A small network was shown many inputs. Here are its activations along a few directions, one row for each input.
Each table varies a few parts of the input and shows all the possible inputs, shuffled.
A made-up example of a description, with smaller parts first: ring(8) and (point or (values(2) and line(4)) or ring(11)).
Shared parts are said once, and a part with two or three values counts as separate values.
In the rows, zero is written as 128.

Other details of the inputs vary at random and push rows far along two fixed directions, the same in every table; ignore that.

Rows:
x1: [114 143 104 127 151 122 127  75  95  82 130 141 162  90 170 142  87]
x2: [ 92  85 136 182 128 150 106 102 154 186 169  79 136  90 115 159 118]
x3: [163 119 152 118 109 129 123 180 157 144 118 144  64 157  91 100 159]
x4: [105 151 106 125 155 124 141  94  89  89 123 122 174 111 167 143  96]
x5: [157 110 152 120 104 128 145 162 169 176 124 135 120 193  93 112 168]
x6: [109 164  91 103 141 133 137  94  77  77 134 115 172 100 155 147  97]
x7: [101 158 103 103 152 128 142  94  76  70 124 104 168  93 144 134  99]
x8: [ 83 122 131 183 132 154  90 123 143 150 142  71  88  77 113 149 116]
x9: [158  78 159 121 107 120 141 159 173 176 135 152 116 160  98  98 163]
x10: [162 123 134  39 152 106 209 122 112  96 115 185 178 176 117  94 150]
x11: [149 106 159 123 110 124 152 160 172 173 115 132 119 191  96 102 175]
x12: [150 123 156 122 112 133 123 178 169 149 108 141  71 158 101 105 167]
x13: [105 115 129 201 113 138  75 124 139 162 141  80 108  90 142 148 109]
x14: [168 167 115  35 137 111 181 161  90  71 107 168 144 179 114  99 141]
x15: [149  79 164 124 117 122 150 159 175 176 131 146 115 162  97  96 173]
x16: [116 149 102 104 130 128 125  89  81  73 120 125 170  93 161 135  94]
x17: [162 163 122  57 151 107 186 139 105  85  95 186 139 168 127 101 138]
x18: [117 121 105 107 131 121 141  63  94  87 123 137 207 112 158 128 102]
x19: [152 119 152 137 119 125 128 175 165 159 106 146  75 158 109 107 162]
x20: [116 147 101 102 136 122 128  89  75  66 125 117 165  89 152 130  94]
x21: [ 94 122 125 201 125 145  88 130 142 167 155  77 114 100 144 167 106]
x22: [ 98 123 126 179 127 158  88 127 141 158 153  74  84  85 110 156 115]
x23: [163 125 147 119 110 135 120 182 157 148 130 140  65 159  87 111 155]
x24: [101 123 125 186 100 153  71 132 142 157 154  75 103  89 131 158 111]
x25: [107 150  98 127 161 130 134  87  94  94 137 132 160 101 160 153  88]
x26: [159 122 141 136 112 128 114 175 160 163 124 143  76 156 106 123 149]
x27: [171 149 129  64 139  99 180 146 105  80  94 182 151 182 150 100 145]
x28: [150 116 154 141 123 123 126 170 169 158 113 147  79 165 120 112 162]
x29: [178 155 123  57 139 102 170 136 103  78  97 198 138 165 133  96 133]
x30: [ 99  96 130 192 101 149  83  99 155 178 156  81 143 103 126 154 117]
x31: [151 120 155 120 107 123 128 197 156 143 111 122  75 166  96  95 172]
x32: [110 158  99 117 155 132 135  84  87  93 129 130 159  93 152 151  90]
x33: [ 99 130 103 107 158 119 145  66  86 101 141 142 194 109 144 152 102]
x34: [144 134 150 123 117 133 132 181 166 154 113 136  72 159  95 111 163]
x35: [152 121 152 123 115 130 131 180 163 142 114 133  66 153  91 100 164]
x36: [154 133 130  46 153  93 198 121 106  95 106 199 172 186 119  99 154]
x37: [153  98 153 125 109 112 126 159 165 178 135 164 112 174  94 116 165]
x38: [102 117 127 200 122 145  80 118 151 164 155  97  99  88 141 167 106]
x39: [104 154 101 110 142 126 133  83  82  66 120 114 173  89 165 133 105]
x40: [102 117 125 187 107 153  74 131 135 155 158  66  96  85 122 154 110]
x41: [ 92 116 133 205 122 142  80 123 143 161 137  70 109  86 143 146 117]
x42: [100 112 129 205 115 136  78 119 144 157 146  84 115  88 154 155 105]
x43: [ 88 125 130 202 128 145  87 128 141 166 142  66 109  91 135 153 113]
x44: [114 152 101 106 142 129 125  74  87  72 122 136 159  78 156 138  92]
x45: [117 154  97 119 138 128 125  88  78  87 131 127 174  96 163 147  86]
x46: [152  89 158 127 106 107 130 160 168 175 126 168 109 172 100 102 171]
x47: [ 94 128 123 182 123 158  85 124 145 161 149  81  92  83 121 162 113]
x48: [111 159  99 110 142 139 121  77  85  81 135 132 160  79 152 148  86]
x49: [102 151 109 125 161 128 140  80  96  89 129 129 160  98 164 147  96]
x50: [160 133 144 133 112 127 129 195 154 166 122 132  84 180 105 120 157]
x51: [153  96 162 128 102 122 143 161 174 170 112 141 119 186 103  92 179]
x52: [118 149 100 126 138 125 129  93  86  89 137 132 172 104 170 153  88]
x53: [ 86 127 132 188 116 150  85 132 145 157 141  62 104  91 127 151 121]
x54: [175 121 125  39 138 106 188 121 110  96 124 196 183 170 117 100 139]
x55: [160 124 133  49 146  89 191 123 109  91 103 209 172 183 125  89 159]
Each input here is: ring(5) and (values(3) or (values(2) and line(4))).
Changing only the ring(5) part turns x25 into x28. The same change can be made to x32. Which row results?
> x19
Change only the ring(5) part in x55. List by row number the other rows that result.
> x33, x36, x37, x46
A walk changes only the line(4) part. It starts at x23 and steps to x48. List the rest of the walk in order.
> x26, x38
Change only the ring(5) part in x9. List by row number the other rows that result.
> x2, x10, x15, x54

Rows:
x56: [152 160 112  81 140 120 151 128 105  85 117 167 132 145 135 120 121]
x57: [111 125 136 160 111 145  98 159 148 162 138  89  87 122 103 136 138]
x58: [137 130 146 137 121 134 128 176 153 153 120 116  82 149 110 118 153]
x59: [133 132 140 139 106 146 114 168 154 158 133  99  89 134  96 126 143]
x60: [171 126 135  54 141  95 186 117 120  98  99 213 173 187 131  90 153]
x61: [135  92 144 152 113 135 108 140 162 174 145 126 100 126 104 126 140]
x62: [144 118 144 156 109 127 106 157 157 152 121 130  84 142 125 122 144]
x63: [ 98 146 106 128 151 129 129  93  90  86 125 107 164  91 160 140 101]
x64: [142 115 144 157 103 122 103 157 156 152 124 129  91 135 128 118 145]
x65: [145 122 145 150 118 125 113 170 157 152 122 140  84 144 126 124 147]
x66: [112 141 104 135 130 122 138  94  94 121 137 113 206 135 170 157  99]
x67: [ 90 136 108 142 133 129 113  81  92  91 129  92 169  76 162 137  96]
x68: [125 150 113 118 145 127 133 109 102  98 122 141 133 107 154 138 107]
x69: [115 120 111  94 142 126 160  84  94 101 145 129 195 119 132 134 109]
x70: [ 52 139  99 190 156 151  88  52  89 103 150  53 163  28 170 170  67]
x71: [116 146 112 135 147 126 120  96 103  96 127 131 139  93 158 140  98]
x72: [199 139 135   7 146  87 210 145 112  86  99 239 152 209 107  77 164]
x73: [185 133 126  31 137  96 196 136 108  93 120 212 169 193 118  96 142]
x74: [159 127 147 131 119 119 127 180 160 147 110 154  77 166 115 115 153]
x75: [124  91 144 143 113 142 121 144 159 171 142 104 112 128  93 120 150]
x76: [137 190  81  26 169 114 192  80  44  13 106 169 204 131 155 116  95]
x77: [143  93 157 139 120 118 129 145 171 168 127 156 105 152 108 113 157]
x78: [131 118 146 153 109 132 113 161 154 153 120 104  93 144 115 117 150]
x79: [166 130 142 112 105 133 122 179 152 147 127 144  77 164 101 116 152]
x80: [ 56 107 109 161 154 140 118  29  99 108 147  83 197  45 158 159  88]
x81: [136 127 145 140 121 128 124 175 158 149 113 117  87 155 110 117 151]
x82: [110 120 133 189 121 141  82 136 149 166 142  95  82  97 126 150 118]
x83: [144 101 156 112 120 123 148 157 165 166 128 140 106 164  83 106 174]
x84: [105 115 121 111 144 121 154  69 109 106 120 136 199 120 144 123 125]
x85: [131 113 133 195 103 129 101 146 154 191 145 114 132 147 144 159 126]
x86: [ 46 140  93 194 154 154  82  48  82 107 155  42 163  19 164 181  60]
x87: [129 153 108 101 137 125 131 115  96  93 125 149 138 117 139 133 108]
x88: [141 130 137 144 108 141 105 161 155 157 135 122  82 131 108 131 135]
x89: [133 126 139 137 105 148 110 166 149 153 137  97  87 138  98 129 144]
Describe the family of inputs behind these rows.
> values(2) and (point or line(5) or line(11))
Change only the values(2) part in x78. List by row number the other rows that result.
> x62
A walk changes only the line(5) part. It starts at x84 and steps to x80. List the rest of the walk in order.
> x83, x75, x69
